These are the activations of a small neural network, seen along a few directions. Each row is one input.
Each table varies a few parts of the input and shows all the possible inputs, shuffled.
A made-up example of a description, with smaller parts first: ring(5) and (point or ring(9) or (values(2) and line(6))).
Shared parts are said once, and a part with two or three values counts as separate values.
(in the rows, 128 means zero)

Other details of the inputs shift rows strongly along two fixed directions, in all tables alike. That doesn't count.
To show where, the next rows are all for the same input, with only those details redrawn:
[139  90 103 154 126 117 138 145 121 157 135 126]
[132 161 173 147 136  64  98 117  99  78 107 209]
[135 129 146 154 132  84 117 129 109 114 120 179]

Rows:
x1: [116 172 140  69 135 150  75 124 134  87 104  89]
x2: [130 155  91  87 135 194  85 143 140 123 148  26]
x3: [121 148  80  64 107 187 102 142 162 128 113  41]
x4: [137 185 121 102 152 162  57 125 133  73 124  89]
x5: [126 144 159 138  95  93 145 132 124 125 107 186]
x6: [102 187 122  72 101 151  88 129 130  91  95 103]
x7: [125  96 116 141 132 119 158 162 132 153 146 119]
x8: [123 168 188 136 126  62 107 119  95  86 117 204]
x9: [152 106 116 134 134 129 171 151 109 161 151 124]
x10: [138 109 146 148 139 166 138 140 157 163 153 116]
x11: [106 101 123 154 133 135 146  88 146 168 156 111]
x12: [146 142 173 128 134 107 159 134  99 119 117 177]
x13: [132  88 132 131 126 151 181  99 134 150 144 117]
x14: [125  94 107 152 143 136 124 140 141 156 146 131]
x15: [ 99 137 180 149 132 113 134  70 136 128 122 164]
x16: [111 185 117  70  99 134 112 149 124  76  84  97]
x17: [127  92 130 138 109 126 157 147 120 170 127 118]
x18: [140 121 131 147 119 167 146 141 174 163 149 128]
x19: [102 149 166 149 112 113 142  72 153 128 118 177]
x20: [120 169 103  87 138 125  85 146 109  65  98  90]
x21: [113  95 133 136 126 146 142 142 140 170 137 123]
x22: [148 154 159 128 113 107 168 135 116 119 112 191]
x23: [121 172 122  72 129 145 108  86 105  66 124  85]
x24: [135 161 181 143 167  85  79 109 139  75 122 214]
x25: [104 138  67  98 131 176  92  89 134 121 122  26]
x26: [143  86 105 147 143 142 161  99 135 138 151 125]
x27: [122  92 129 135 125 129 167 162 134 157 127 118]
x28: [128 173 190 123 116  99 147  72 128  68 110 215]
x29: [116  99 121 141 133 135 134 142 138 166 156 125]
x30: [139  90 103 154 126 117 138 145 121 157 135 126]
x31: [147 180 103  81 139 136  97 135  87  73 103  95]
x32: [132  97 126 139 147 135 129 138 158 163 160 124]
The inputs of x5 and x8 match in every part but one. If x28 is changed in the same way as x5 into x8, which row does it become? -> x23
What do these inputs look like to the network? -> line(4) and (values(2) or line(6))

Rows:
x33: [130 201 137  59 100 112  86 153  40  65  74  79]
x34: [110 130 133  88 140 185 108  93 149 126 143  58]
x35: [146  68  74 109 156 173 121 187 121 184 159  34]
x36: [121 176  97  97  95  99  94  84  70  75  70  98]
x37: [153 163 172 126 153 101 145 121 137  58 112 214]
x38: [113  96 110 115  91 176 194 102 122 202 131  66]
x39: [ 84 103 203 181 106 105 156 121 195 190 135 216]
x40: [ 91 166 173 165 112  40  66 108 142  86  82 240]
x41: [148  94  86 145 156 172 110 183 121 193 175  53]
x42: [130  70  48 136 142 157 106 114 137 152 145  58]
x43: [149 201 188 116 125  75 140 110 109  36 107 245]
x44: [127  89 180 203 150 149 158  92 172 194 193 162]
x45: [143  53 170 186 170  81 183 175 118 172 159 195]
x46: [154 192  93  63  81 167 132 129  93  73  81  83]
x47: [132 106  53 108  81 193 142 194 196 185 116  66]
x48: [120  71  41 135 111 128 157 118 119 165 141  65]
x49: [170 214 178 138 155 113  85 108 140  58 128 210]
x50: [103  76 102 105 135 193 175 114 159 172 151  35]
x51: [108  97 196 167 128  98 205  86 140 167 160 210]
x52: [118 196 130  49 123 107  83 158  57  55  99  82]
x53: [182  76 149 187 158 123 182 135 176 162 167 220]
x54: [118 196  98 114 144 131  23  84 104  55 115  91]
x55: [127  46 126 209 157  77 172 106 139 154 148 195]
x56: [ 97 192 136  72 103 117  45 196 114  92  82  96]
The inputs of x48 and x43 match in every part but one. If x55 is changed in the same way as x48 into x43, which row does it become? -> x37
What do these inputs look like to the network? -> values(4) and (point or line(5))
Change only the values(4) part in x53. List by row number the other rows that result. -> x34, x35, x42
